Here are a small network's activations along a few directions, averaged over the inputs that share one value of a field.
Values that are neighbours, or in one group, have similar rows; names and order tell nothing.
(in the rows, 500 means zero)
Random noise pushes rows far along 6 fixed directions. That doesn't count. These rows show it; they differ only by the noise:
[615 691 551 807 469 621 537 453 578 705 398 616 679 697 443 529 532]
[307 176 456 391 524 446 492 672 354 516 506 464 374 596 311 516 533]
[513 521 521 466 445 511 513 490 503 419 546 503 503 472 521 484 535]
[545 394 589 619 659 346 585 471 356 374 438 407 348 424 409 352 417]
[500 656 573 559 479 500 545 413 566 488 591 643 599 494 542 481 560]
[595 583 574 671 462 565 510 627 493 496 442 441 459 648 384 446 511]
[655 659 599 785 628 437 638 200 530 565 420 616 655 444 568 427 435]
[639 139 569 481 677 347 785 287 457 509 380 293 513 604 478 373 237]


Values of V:
v2: [732 539 463 333 376 550 444 459 592 474 437 289 571 371 747 542 409]
v6: [375 316 451 589 687 452 532 523 485 681 436 450 448 655 343 516 429]
v5: [509 206 477 341 553 444 615 615 477 405 482 264 322 642 373 450 317]
v4: [435 374 618 536 679 320 614 459 508 603 523 604 585 565 490 398 392]
v10: [653 717 550 932 628 510 487 333 424 617 289 616 552 419 453 458 532]
v3: [523 516 503 499 557 562 531 475 652 579 542 407 563 631 576 546 385]
v7: [490 621 532 414 526 398 511 476 477 393 555 552 491 393 616 466 508]
v9: [569 452 474 686 625 384 383 418 436 750 366 468 577 390 479 555 402]
v8: [424 546 342 570 502 613 403 526 409 450 427 549 378 388 450 594 603]
v1: [448 536 429 293 336 600 459 538 500 428 506 546 436 469 536 494 579]
V is arranged as a tree with 2 forks.
Question: Which values are neighbours of v5? Give them in the order they are listed.
Answer: v6, v10, v8
Question: Which values are neighbours of v9? Give them in the order they are listed.
Answer: v2

Values of Y:
y11: [552 572 597 465 373 594 472 739 657 603 525 386 556 805 438 493 469]
y19: [397 442 530 354 574 336 534 306 470 464 621 632 566 297 619 477 501]
y16: [400 350 316 542 602 482 260 385 319 603 368 540 501 168 575 634 565]
y8: [631 440 456 541 483 587 740 307 592 655 364 516 648 732 513 520 397]
y9: [411 526 514 557 566 496 744 268 564 545 545 747 621 614 474 500 528]
y10: [542 326 549 454 550 435 660 376 465 508 466 486 532 563 487 450 434]
y4: [396 650 460 708 652 445 398 355 486 697 491 749 652 355 556 598 549]
y3: [581 539 490 628 558 472 475 472 383 384 372 430 390 361 471 432 497]
y13: [563 316 507 428 561 398 496 455 450 478 455 329 490 380 590 467 420]
y18: [426 276 303 371 472 520 463 502 370 510 394 469 458 431 488 622 501]
y20: [566 452 512 497 504 527 629 392 599 534 503 448 565 634 507 497 435]
y12: [490 503 425 552 554 492 597 280 483 499 450 600 556 427 535 516 491]
y15: [532 560 585 677 696 393 631 209 577 602 524 608 618 459 558 459 378]
y1: [564 604 492 398 423 574 566 285 702 599 604 614 761 534 689 580 479]
y6: [446 449 477 468 469 561 407 503 619 797 504 549 711 619 578 630 513]
y5: [593 701 496 458 441 511 451 287 589 384 586 540 602 225 744 504 560]
y17: [750 669 630 450 405 565 531 453 758 535 555 369 669 608 698 482 338]
y14: [445 312 450 494 636 323 591 357 310 425 416 519 422 293 490 439 435]
y2: [532 553 503 544 442 550 605 397 530 471 512 593 540 547 500 476 538]
y7: [226 460 548 517 793 189 569 259 398 588 614 870 578 268 497 475 514]
Each value of Y is a pair of two hidden parts, and every pair occurs once (5 first parts, 4 second parts).
Question: y10 and y19 share the first part; y10 and y2 share the second. Which value has the first part of y2 and the second part of y19?
Answer: y3
Question: y8 and y4 share the first part; y8 and y14 share the second. Which value has the first part of y14 and the second part of y4?
Answer: y17
Question: y13 and y6 share the first part; y13 and y20 share the second. Which value has the first part of y20 and the second part of y6?
Answer: y15
Question: y7 and y11 share the first part; y7 and y18 share the second. Which value has the first part of y18 and the second part of y11?
Answer: y1
